A small network was shown many inputs. Here are its activations along a few directions, one row for each input.
In each table, some parts of the input vary, and every possible input appears once, in random order.
Descriptions start from the smaller parts, as in this example, which fits no table here: one of 8 places around a ring, together with either a single point or (one of 2 separate values, together with one of 4 places along a line) or one of 9 places around a ring.
Shared parts are said once, and a part with two or three values counts as separate values.
In the rows, zero is written as 128.

Other details of the inputs vary at random and push rows far along two fixed directions, the same in every table; ignore that.

Table:
r1: [160 194 133 194 162 115 191 232 186 190 129]
r2: [123 140 180 200 183 127 137 225 157 161 174]
r3: [ 52  33 145 173 129 145  48  71  80  23 220]
r4: [ 70  78 167 169 171 143 104 102 113 125 165]
r5: [108  75 162 177 135 125 112  76  95  71 162]
r6: [166 139  80  28  57 132 167 103 115 141  25]
r7: [103 147 130 192 162 120  99 149 134 102 141]
r8: [125 136  93  61  46 135 109  39  84 123  81]
r9: [120 119  96  46 116 132 147  76 105 118  80]
r10: [148 155  92  39  47 155 149 109 121 152  70]
r11: [165 175 125 152 113 138 186 172 165 199  90]
r12: [171 137  70  95 116 163 142 115 146 182  83]
r13: [127 124  95  94  46 158 109  32 131 120  56]
r14: [147 133 175 185 191 110 139 215 172 138 175]
r15: [154 149 115 131  80 143 164 116 155 164  95]
r16: [178 196 111 100 137  93 165 185 145 165 108]
r17: [ 52  41 139 183 128 114  40  43  69  27 222]
r18: [129 164 147 130 226  86 131 216 151 147 190]
r19: [150 174 150 133 201 107 139 231 140 117 183]
r20: [133  86 129  94  98 145 139  70 148 149  77]
r21: [108  93 154 112 145 103  71 113  74  76 161]
Each input here is: either a single point or (one of 4 places along a line, together with one of 5 places along a line).
Which other rows does r9 become when the place on the line of 5 takes its other values? List them by row number. -> r3, r6, r10, r19

Table:
r22: [142 150  85 116  64 122 138  85 156 193  23]
r23: [123 139  90 110 163  88 116 172 128 106 187]
r24: [ 87 121 126 182 142 148 107  92  86 124 152]
r25: [168 164 160 148 161  98 180 178 187 185 165]
r26: [142 111 138 156 165 118 163 135 159 117 185]
r27: [154 130 150 140 179 121 137 162 130  85 143]
r28: [ 93  82 157 144 125 144 131  50  83  86 187]
r29: [135 117  98  91 167 122 100 104 105  92 141]
r30: [124 126 113 174 178  97 148 151 134 115 149]
r31: [135  93 170 109 115 123 115  66  93  95  98]
r32: [152  90 120  74  58 160 136 107 169 217  61]
r33: [159 135 112  99  13 137 128  83 138 157  44]
r34: [154 169 131 100 183 101 107 160 130 145 147]
r35: [ 71 106 110  96 124 115  78  88  53  73 193]
r36: [155 166 139 107 193  99 120 168 140 162 143]
r37: [137 159 128 177 147 110 128 147 151 181 123]
r38: [140  88 121 134 149 155 136 175 180 170 150]
r39: [ 75  44 151 135 117 182  91  82  95 121 167]
r40: [140 171 125 102 182 131 138 157 113 148 148]
r41: [158 104 101 130 103 154 145  82 162 147 134]
r42: [130 162 155 148 128  69 154 179 148 152 151]
r43: [145 188 146 143 175 120 178 188 136 158 127]
r44: [ 86  25 135 122 138 144 111  94 111  84 155]
r45: [118 152 102 119 116 149  84 144 103 109 165]
r46: [137 121 158 125 162 115 154 207 180 192 141]
r47: [154 123  92  75 152 128 128 101 121 122 110]
r48: [ 85 102 145 171  90 151  88  85  71  68 159]
r49: [151 161  99 183 169 121 155 183 173 173 130]
r50: [ 66 184 134 132 164 151 128 143 171 113 153]
r51: [146 155 138 189 144 127 117 153 147 151 121]
r52: [117 128 133 156 140  83 152 167 138 105 167]
r53: [133 127 129 142 140  95 145 181 137  86 168]
r54: [145 186 109  96 151  71 123 205 152 166 168]
r55: [103 134 123  96 169 136  95 102  70  94 165]
r56: [ 80 117 108 171 114 143 107  73  91 114 111]
r57: [129 122 108  92  76 130  57  92 110 109 126]
r58: [ 79  72 154 130 146 153 127 132 103 119 167]
r59: [141 137 114 120  99 100 149 100 132 166  72]
r60: [176 132 123  83   6 149 122 100 138 141  45]
r61: [139  99 135 159 100 143  97 136 123  62 150]
r62: [123 167 130 128 103 105 179 165 126 151 133]
r63: [117 137 150 108 152 142 154 193 120 165  87]
r64: [177 133 111  95  55 148 153  70 171 206  73]
r65: [ 98 169 125  84 102 137 119  94 191 139  81]
r66: [139 130  88 122 126 130  85 147 130  97 158]
r67: [116 151 143 133 127 112 150 179 112 105 167]
r68: [131 118 125 174 115 127 116 144 134  93 148]
r69: [133 108 146  69  98 128 131 130 126 178  27]
r70: [ 49  99 123 128 144 148  79  58 149  44 147]
r71: [150 109 144 132 159 126 148 132 127  90 126]
r72: [158 132 127  75  72 121 149  70 124 161  29]
r73: [134 105 126 126 138 121 134  93 115  97 102]
r74: [180 136 139  57  66 131 143  83 125 146  29]
r75: [120  82 130  94 137 137 131 145 123 132  65]
r76: [ 76  96 131 158 133 127 114  64  60  86 146]
r77: [ 87  99 134 187 118 170  87  62  64  80 139]
r78: [147 162 141 155 104 153 132 191 132 120 144]
r79: [139 149 165 139 170 135 158 159 112 114 144]
r80: [161 187 154 126 171 132 169 204 134 140 129]
r81: [121 123 137 158 129 165 135  97 125 143 176]
r82: [137 118 108 182 138 145 118 121 133 108 122]
r83: [157 142 125  73  48 102 151 124 137 145  75]
r84: [110 119  99 188 153 117 117 126 143 118 126]
What do these inputs look like to the network? -> one of 3 separate values, together with either a single point or (one of 4 places along a line, together with one of 5 places along a line)
Changing only the choice among 3 separate values turns r27 into r80. The same change can be made to r68. Which row results? -> r48
Changing only the choice among 3 separate values turns r84 into r22. The same change can be made to r73. Which row results? -> r72
Which other rows does r57 become when the place on the line of 4 takes its other values? List them by row number. -> r34, r36, r54
